These are the activations of a small neural network, seen along a few directions. Each row is one input.
In each table, some parts of the input vary, and every possible input appears once, in random order.
A made-up example of a description, with smaller parts first: one of 6 places along a line, together with either a single point or one of 11 places around a ring or (one of 2 separate values, together with one of 8 places around a ring).
Shared parts are said once, and a part with two or three values counts as separate values.
(in the rows, 128 means zero)

Other details of the inputs shift rows strongly along two fixed directions, in all tables alike. That doesn't count.

Rows:
r1: [146 127 144 137 136 115 106 117  87 124 159 142 146 113 136]
r2: [147 122 128 161 116 130  83  96  90 125 152 132 132 123 139]
r3: [143 110 139 155 128 117 106 107  95 134 163 147 136 119 127]
r4: [147 118 147 136 143 113 108 115  97 129 163 142 144 110 125]
r5: [131 140 121 128 133 109 172 153 145 135  91 112 119 131 110]
r6: [149 150 129 156 118 112 172 151 155 159 101 126 100 135 110]
r7: [126 108 132 129 149 119 113 127 124 104 180 161 158 115 133]
r8: [168 140 121 171 115 121 199 164 201 151 151 140 110 133  99]
r9: [153 115 131 165 126 124  89  96 104 133 159 135 131 120 124]
r10: [146 144 128 144 107 130 168 148 149 155 114 126 101 140 127]
r11: [124 116 150 123 153 115 101 118 107 130 164 150 158 114 132]
r12: [ 78 127 133  63 103 163 126 130 109 120  94 107 114 141 166]
r13: [ 64 126 130  45 106 187  96 113 105 109  83  90 121 147 173]
r14: [149 136 127 129 118 132 183 158 178 132 143 126 114 127 113]
r15: [152 145 118 163 129 101 184 150 169 160 102 131 104 129  95]
r16: [ 98 123 124  86 113 154 153 147 154 117 133 120 123 139 140]
r17: [123 125 129 129 177 105  87 111 116 117 129 146 163 115 118]
r18: [152 126 139 138 143 110 107 122  87 121 151 150 140 115 137]
r19: [116 116 130 126 163  95 101 116  98 116 132 154 153 112 126]
r20: [143 136 124 120 115 137 177 158 168 130 141 122 114 132 117]
r21: [ 69 125 117  73 131 152 116 124 126 108  71  91 134 145 141]
r22: [ 77 116 122  64 112 182 119 123 148 100 119 100 128 142 150]
r23: [ 73 123 139  56 114 180 106 112 128 125 101  88 128 140 151]
r24: [ 84 133 140  72 103 160 133 131 120 130 107 104 122 137 158]
r25: [173 144 111 173 110 132 176 154 201 149 146 125 105 138 100]
r26: [176 157 113 187 135  98 177 147 192 168 104 125 101 128  82]
r27: [160 151 121 157 107 135 153 139 162 155 111 115  96 140 122]
r28: [187 136 149 200 223  56  63 119 110 128 191 198 200  95  99]
r29: [149 104 113 165 117 133  96 103 115 104 172 144 131 121 129]
r30: [146 142 115 167 129 100 186 158 165 152  98 125 114 136  98]
r31: [ 60 127 135  45 101 191  96 108 107 113  92  83 127 144 171]
r32: [137 117 127 138 152  95 108 113  86 115 130 146 139 108 119]
r33: [122  67 119 149 130 122  36  74  21  68 206 177 166 111 156]
r34: [166 158 122 172 120 115 160 144 171 161 100 117  96 135 102]
r35: [134 148 135 118 122 121 158 147 136 141  93 113 105 129 121]
r36: [113 114 126 132 165  92 105 125  97 109 129 149 163 119 127]
r37: [151 150 134 152 106 128 174 148 159 163 125 122 108 136 120]
r38: [ 83 132 135  76 115 143 130 133 116 125  82 108 114 137 148]
r39: [ 63 112 118  48 104 192 108 118 130  93 113  93 126 148 160]
r40: [139 113 108 172 138 104  93 104  92 112 124 134 137 123 120]
Each input here is: one of 5 places along a line, together with either one of 2 separate values or one of 6 places along a line.
- The inputs of r22 and r29 match in every part but the place on the line of 5. If r31 is changed in the same way as r22 into r29, which row does it become? => r2
- The inputs of r33 and r16 match in every part but the place on the line of 5. If r37 is changed in the same way as r33 into r16, which row does it become? => r24
- Change only the place on the line of 6 in r28. List by row number the other rows that result. => r13, r17, r21, r23, r31

Rows:
r41: [145 131 125 172 149 109  74 103  92 126 144 152 151 121 136]
r42: [ 78 104 113  92  78 160 121 103  89 111  69  88  91 143 144]
r43: [175 153 119 170 115 115 229 179 225 168 127 119  91 132  82]
r44: [173 183 145 134 158 122 189 176 249 180 115 112 114 130  84]
r45: [ 70 103 119  63  66 168 129 100  64 101  67  81  81 138 158]
r46: [ 90 125 123  76  87 159 129 123  79 104  76  99  96 142 164]
r47: [176 125 139 191 170  81  62 107  65 121 180 181 168 101 131]
r48: [ 41 113 130  38 100 170 113 114  85  95  65  76 123 144 161]
r49: [ 56 117 122  33 110 176  96 104 100  87  59  80 108 138 156]
r50: [146 120 124 165 139 126  79 105 109 113 171 157 156 127 139]
r51: [147 121 125 167 149 100  85 117  83 111 139 159 149 121 131]
r52: [ 87 100 115  78  70 169 140 111  92  98 110  95  88 133 152]
r53: [182 118 142 177 158  95  76 109  74 107 213 189 170 103 135]
r54: [174 157 115 169 117 102 228 180 217 173 109 117  89 135  80]
r55: [177 173 118 163 127 106 220 195 220 167 107 125  99 142  96]
r56: [152 106 135 169 134 113  81  96  91 132 164 146 140 116 122]
r57: [150 166 127 138 155 104 222 195 232 174 111 135 121 141  85]
r58: [ 74 118  99  87  86 167 113 114 106  99  80  96 105 155 163]
r59: [148 177 148 141 147  99 220 186 228 198 106 132 118 129  95]
r60: [147 110 136 163 194  70  76 118  84  99 192 178 199 101 115]
r61: [171 160 121 176 112 129 212 160 240 182 124 114  97 142  82]
r62: [168 184 138 142 159 111 205 180 231 189 102 113 128 130  87]
r63: [ 82 126 121  88  84 183 100 105 111 121  88  87 103 156 169]
r64: [161 171 135 138 118 123 182 162 163 165 103 118 100 132 121]
r65: [ 81 113 108  82  80 179 117 123 108  95  99 100 104 149 165]
r66: [179 170 131 172 118 109 217 170 212 195 101 111  88 129  82]
r67: [139 138 103 157 112 120 182 144 185 150 102 111  99 141  99]
r68: [183 181 141 164 125 123 207 185 224 189 116 116  98 143 103]
r69: [ 60 111 126  55 107 171 125 127 114  93 108  91 131 138 154]
r70: [ 86 120 120  80  74 187 110 116 112 109 104  98 106 151 167]
r71: [ 65 119 140  54 110 174 110 116 109 127 102 102 120 146 159]
r72: [166 153 109 179 119 120 220 168 237 169 120 117  96 140  80]
r73: [143 114 123 178 141 104  81  87  89 131 145 146 142 114 119]
r74: [138 150 121 118 150 119 180 166 192 144 107 115 134 134 106]
r75: [135 109 128 133 173 115  94 120 110  99 172 154 177 110 128]
r76: [ 80 108 119  94  76 179 107  89 107 127  91  80  93 148 152]
r77: [ 76 112 125  63  63 174 121  95  67 117  75  78  81 134 162]
r78: [157 174 145 136 142 123 213 188 240 175 134 115 133 136  89]
r79: [143 122 146 134 173 115  79 110 106 126 166 145 175 113 130]
r80: [ 74 114 102  87  83 181 115 114 115  95  96  97 106 153 165]
r81: [ 45 124 135  37  96 176 105 109  88 111  74  72 122 140 165]
r82: [ 98 129 135  73  82 174 117 117  90 119 102  95  97 143 172]
r83: [165 128 143 160 203  82  47  98  93 112 177 175 182  89 112]
r84: [168 111 118 192 169  77  66 114  76 100 184 188 173 110 126]
r85: [155 161 134 146 115 138 164 159 185 167 112 114 105 145 120]
r86: [144 122 139 126 170 122  73 109 123 103 175 154 165 106 123]
r87: [172  97 131 196 151  95  68  91  84 115 208 180 166 102 114]
r88: [180 101 140 184 149  90  83  94  71 112 216 182 160  95 118]
r89: [127 124 143 136 173 102  86 115  94 132 154 164 166 113 126]
r90: [ 53  99 105  77  69 176 111  87  83 103  54  74  86 150 156]
r91: [128 113 142 130 163 119  91 117 109 120 182 169 171 118 129]
r92: [140 105 148 167 193  61  81 113  77 115 178 198 189  97 123]
r93: [144 158 136 139 144 108 231 196 240 171 129 140 122 131  96]
r94: [ 86 104 111  77  73 155 137 111  82 102  93  94  87 135 150]
r95: [139 155 131 121 153 118 179 162 186 151  92 112 132 134 103]
r96: [ 58  94 100  68  62 175 117 101  84  97  73  80  86 148 157]
r97: [141 122 119 172 153 101  82 108  90 111 137 156 152 125 131]
r98: [155 140 129 145  99 138 185 148 184 159 131 113  97 133 105]
r99: [171 108 127 187 166  90  75 116  79  95 204 188 170 104 131]
r100: [175 162 126 173 121 101 226 176 211 180  93 114  88 134  77]
r101: [171 107 133 202 162  79  63  89  68 128 179 174 161  97 111]
r102: [124 114 138 137 177  95  95 120  92 117 146 168 166 117 122]
r103: [145 110 159 162 186  78  70 108  87 131 202 192 188  99 131]
r104: [ 57 109 139  53  96 171 124 118 116 116 115 112 125 138 167]
r105: [ 68 124 144  55 107 171 110 117 109 120 103  83 129 141 156]
r106: [172 125 135 196 170  83  56 104  71 122 177 181 171 105 128]
r107: [ 77  96 106  88  71 175 125 107 105 100 101  92  93 141 148]
r108: [155 107 139 164 134 111  88  98  86 131 169 146 137 112 125]
r109: [ 76 117 129  53 107 184 113 115 120 108 108  91 133 140 159]
r110: [125 143 128 117 143 132 187 171 196 147 126 133 126 138 109]
r111: [117 105 134 134 165  86 104 124  99 111 162 174 168 111 133]
r112: [182 106 147 186 156  84  76  92  63 126 203 175 156  96 119]
r113: [176 111 131 180 164  87  84 117  72  93 208 191 168 100 133]
r114: [141 155 121 113 153 120 168 162 203 135 105 117 120 128  99]
r115: [ 91 121 124  77  75 185 117 118 106 108 109  98 103 147 170]
r116: [ 56 108 115  31 104 191 101 110 116  77  90  84 110 136 161]
r117: [150 121 129 163 149  98  92 119  78 110 143 158 146 118 134]
r118: [182 176 122 156 125 103 228 195 212 166 112 128  97 138  98]
- The inputs of r81 and r69 match in every part but one. If r66 is changed in the same way as r81 into r69, which row does it become? => r43
- The inputs of r41 and r97 match in every part but one. If r47 is changed in the same way as r41 into r97, which row does it become? => r117
- Describe the family of inputs behind these rows. => one of 6 places around a ring, together with either one of 5 places along a line or (one of 2 separate values, together with one of 4 places along a line)
- Change only the choice among 2 separate values in r52. List by row number the other rows that result. => r113
- Change only the place on the ring of 6 in r57. List by row number the other rows that result. => r71, r89, r91, r102, r110
- List by row number the other rows that have the place on the ring of 6 in common with r111. => r54, r55, r57, r58, r60, r67, r74, r84, r94, r96, r114, r118
- Change only the place on the line of 4 in r101. List by row number the other rows that result. => r66, r73, r77

Rows:
r119: [114 142 119 118 122 124 139 133 120 132  75 108 120 137 132]
r120: [164 113 118 189 201  56 113 142 132 103 183 194 184 105  91]
r121: [ 94 142 126  83 103 144 169 150 122 129  58 101  94 140 143]
r122: [ 82 117 107  82  91 155 199 148 185 134  86  89  93 146 112]
r123: [ 90  98 129 110 106 136  85  83  55 112 108 109 123 126 147]
r124: [193 133 143 191 165  86 112 135 122 125 226 194 170 105 119]
r125: [108 114 124 114 148 125  51  89  65  93 115 130 147 118 146]
r126: [113 138 132 100  92 139 198 148 151 161  78  97  80 138 121]
r127: [ 96 112 142  86 146 129  74 115  66  92 148 147 162 118 165]
r128: [118 122 139 105 159 130  75 116  97 102 144 135 164 123 144]
r129: [106 146 127 106 134 142 122 135 146 141  93 115 128 145 141]
r130: [ 83  99 147  72 112 152  91 101  72 107 148 124 140 120 161]
r131: [115 138 123  91  89 185 146 135 156 126 118  93 105 148 144]
r132: [ 81 102 138  99 115 156  69  83  79 120 126 117 135 131 155]
r133: [180 118 109 201 156  89 157 148 168 117 187 173 146 116  95]
r134: [197 174 133 202 138 113 186 174 231 185 148 145 120 140  90]
r135: [189 126 139 203 184  71  90 104 121 144 181 171 163  95  87]
r136: [188 172 118 174 120 124 195 167 227 172 112 113  91 135  89]
r137: [120 102 113 143 105 134  71  89  47  96 137 128 128 123 156]
r138: [130 142 117 112  75 149 194 158 153 145  88 101  71 149 135]
r139: [128 137 144 107 126 147 153 137 172 152 128 106 124 130 116]
- Describe the family of inputs behind these rows. => one of 3 separate values, together with either a single point or one of 6 places along a line
- The inputs of r127 and r130 match in every part but the choice among 3 separate values. If r125 is changed in the same way as r127 into r130, which row does it become? => r135
- Change only the choice among 3 separate values in r131. List by row number the other rows that result. => r128, r139
